A small network was shown many inputs. Here are its activations along a few directions, one row for each input.
In each table, some parts of the input vary, and every possible input appears once, in random order.
A made-up example of a description, with smaller parts first: one of 4 places along a line, together with either a single point or one of 9 places around a ring or (one of 3 separate values, together with one of 5 places around a ring).
Shared parts are said once, and a part with two or three values counts as separate values.

Other details of the inputs shift rows strongly along two fixed directions, in all tables alike. That doesn't count.

A family of inputs:
row 1: [  7   6  13   3   9  15   9  20   4  10  14 -17  -4]
row 2: [-2 12 21 -6 13 10 14  2 25 -1  7 -1 -9]
row 3: [ -6  -7  -7   5   6 -17   5 -42  29 -27  12  18  19]
row 4: [-23  14 -12  23   4   7 -12  51 -31  47   9  -6 -33]
row 5: [  7  10  29   7  22  12  29  -9  38  -4  20 -12  -2]
row 6: [  9 -17  -4  10  -2 -21  12 -60  38 -40   4  18  24]
row 7: [ 18 -16 -15 -33 -23  -5 -21   2 -28  -8 -27  -1  21]
row 8: [ -6  -7   7  27  13  -2  24 -32  36 -11  20   4  -9]
row 9: [  3  20  19   9  27  13  31   6  34   4  20 -15 -11]
row 10: [-27  19 -18  25  -3  18 -22  77 -62  66   3 -12 -47]
row 11: [ 11 -13 -15 -35 -22 -12 -22   8 -35 -14 -40   7  19]
row 12: [ -4   6  31   1   2   8   2  16   2   9   5 -10 -16]
row 13: [ -1   9  28  -3   9   5  14   0  25  -6  11  -7 -13]
row 14: [ 27 -22 -36 -53 -41 -18 -36 -13 -42 -27 -52  12  46]
row 15: [ -4  -5 -23   3 -14  -7 -19 -13 -23  -2 -11   9  12]
row 16: [ 21  -8 -27 -31 -22   2 -19  20 -39  -2 -25   3  24]
row 17: [  5 -12 -11   6  -6 -15   7 -43  15 -22   0  20  17]
row 18: [-13   6   3  26  19  -1   6  -7  15   3  25  -4 -11]
row 19: [-15   9  -9  25   3   5  -6  32 -15  33   8  -3 -26]
row 20: [  8  -4  10 -20 -13   7  -9   5 -19  -6 -24  12  11]
row 21: [ -5   1  21  -7   9   2   7   7   9   6   4 -17 -16]
row 22: [ -9   1  -4  16  10  -7   6 -27  25  -8  17   1   3]
Each input here is: one of 2 separate values, together with either one of 5 places along a line or one of 6 places around a ring.
Changing only the choice among 2 separate values turns row 17 into row 19. The same change can be made to row 5. Which row results? -> row 9
Change only the place on the ring of 6 in row 2. List by row number the other rows that result. -> row 9, row 11, row 13, row 14, row 16

A family of inputs:
row 23: [  4 -10 -27 -10 -17 -12 -12 -15 -20  -9 -14  22  27]
row 24: [-16  10   4  24  14   5   6  12   3  19  20   4 -16]
row 25: [  4  11  17 -20  -2   7   3  23  -1   1 -15  -5  -9]
row 26: [-16  13  10  23  22   6   9  19  14  28  29 -23 -33]
row 27: [ 10 -11 -32 -13 -18 -12 -12 -18 -18 -17 -16  21  31]
row 28: [ -9  13  -8  19  17   8  -2  32  -5  24  15 -16 -21]
row 29: [ -8  -1  -4  -1  -1 -10 -10 -16   3  -7  -2   3   2]
row 30: [-14  14  19  40  27  11  25  -9  37   6  33  -9 -23]
row 31: [  7   8  14 -22   0  10   8  23   0   4 -12 -10  -8]
row 32: [ 35 -16  40 -37   5 -13  30 -92  76 -70  13  11  45]
row 33: [  9  -9 -25 -10  -7 -13  -9 -17  -6 -11  -7  10  22]
row 34: [ 15   7  40 -13  20  17  25  -2  34  -4  21 -25  -6]
row 35: [  4   3  -8  15   4   1   9 -11  14  -7  10   2   1]
row 36: [  1 -13 -10 -11  -9 -18 -10 -43  10 -32 -13  10  27]
row 37: [-19  10   6  26   3  14  -3  38 -23  39   8  -8 -35]
row 38: [-13   2 -20   2  -7   0 -22  18 -26  11 -12   5   4]
row 39: [-13   5  -3  17   8   1  -1  -1   2   6  10  11  -4]
row 40: [-16  13   6  19  18   3   2  13   8  21  21  -3 -21]
row 41: [ -2   1  -7  18  -1   8  -2  25 -13  17   1  -6 -18]
row 42: [-20  19  13  39  22  15  11  22   8  30  26 -10 -36]
row 43: [ -5 -14 -12  -6 -17 -11 -18  -6 -23  -9 -21  10  11]
row 44: [ -3   2  -8   8   7  -1  -5  10  -1   8   6 -14  -9]
row 45: [-12   5   7  26   8   8  10  17   1  26  17 -10 -28]
row 46: [-20  11   7  29   7  15  -4  39 -21  37   6  -9 -38]
row 47: [ -3 -10 -21  -2 -12  -9 -10 -22  -7 -18 -12  24  28]
row 48: [-11  -1 -10  12 -13   7 -16  27 -37  19 -16   2 -12]
row 49: [  8 -22 -32 -20 -32 -14 -24   0 -39  -6 -29  14  20]
row 50: [ -1  -5 -29  -7 -28  -3 -24   9 -48   8 -28  22  15]
row 51: [  6  11  33  -8  15   4  23  -2  36 -13   3 -12  -6]
row 52: [  7  10  28 -17   7   6  18   3  22  -6  -2  -6 -10]
row 53: [ -9  -6  -7  -4 -15  -5 -16  11 -29   9 -12   7  -6]
row 54: [-10  17  10  35  33  10  23   7  33  11  40 -15 -24]
row 55: [ 13 -18 -34 -26 -26 -18 -22 -17 -24 -16 -26  12  30]
row 56: [-10  -4   9   9   3  -7   0 -12   8  -4   6   2 -10]
row 57: [ 16   6  37  -8  24  15  24   5  26  -5  17 -32  -3]
row 58: [ 34 -18  23 -41 -10 -13   9 -64  39 -61 -11  11  56]
row 59: [ -8   1   3   1   2  -8  -2 -15   9  -3   7   0  -3]
row 60: [ -3  -7 -15   2 -10   0 -15  30 -31  15 -10  -5 -11]
row 61: [ 12   6  27 -11  19   7  27   0  37  -8   6 -15  -8]
row 62: [ -5  -1 -21   9 -17  10 -17  47 -45  35 -13  -2 -18]
row 63: [  6 -24 -27 -24 -34 -19 -21 -18 -31 -15 -28  21  26]
row 64: [ 23  -2  48 -19  16  -3  29 -57  71 -47  22  -1  21]
row 65: [ 35 -15  27 -34   8  -3  26 -55  45 -48   3  -8  37]
row 66: [  2  -8 -50 -18 -46  -2 -40  30 -82  17 -46  23  22]
row 67: [-21  17  18  32  32   6  12   5  31  17  35 -11 -29]
row 68: [  0   2 -31   2 -19   5 -18  31 -44  21 -16   5   0]
row 69: [  9  10  24  -6  18  10  21  17  24   1   2 -19 -12]
row 70: [  7 -13 -29 -19 -18 -17 -17 -21 -18 -13 -19  20  31]
Changing only one part turns row 29 into row 36. The same change can be made to row 42. Which row results? -> row 30
Changing only one part turns row 62 into row 41. The same change can be made to row 68. Which row results? -> row 35
What is each input in this table made of? -> one of 6 places along a line, together with either one of 2 separate values or one of 6 places around a ring
Change only the choice among 2 separate values in row 32. List by row number the other rows that result. -> row 52
Change only the place on the line of 6 in row 64. List by row number the other rows that result. -> row 32, row 34, row 57, row 58, row 65
Which other rows agree with row 45 in the place on the line of 6? List them by row number. -> row 23, row 26, row 31, row 34, row 63, row 66, row 70
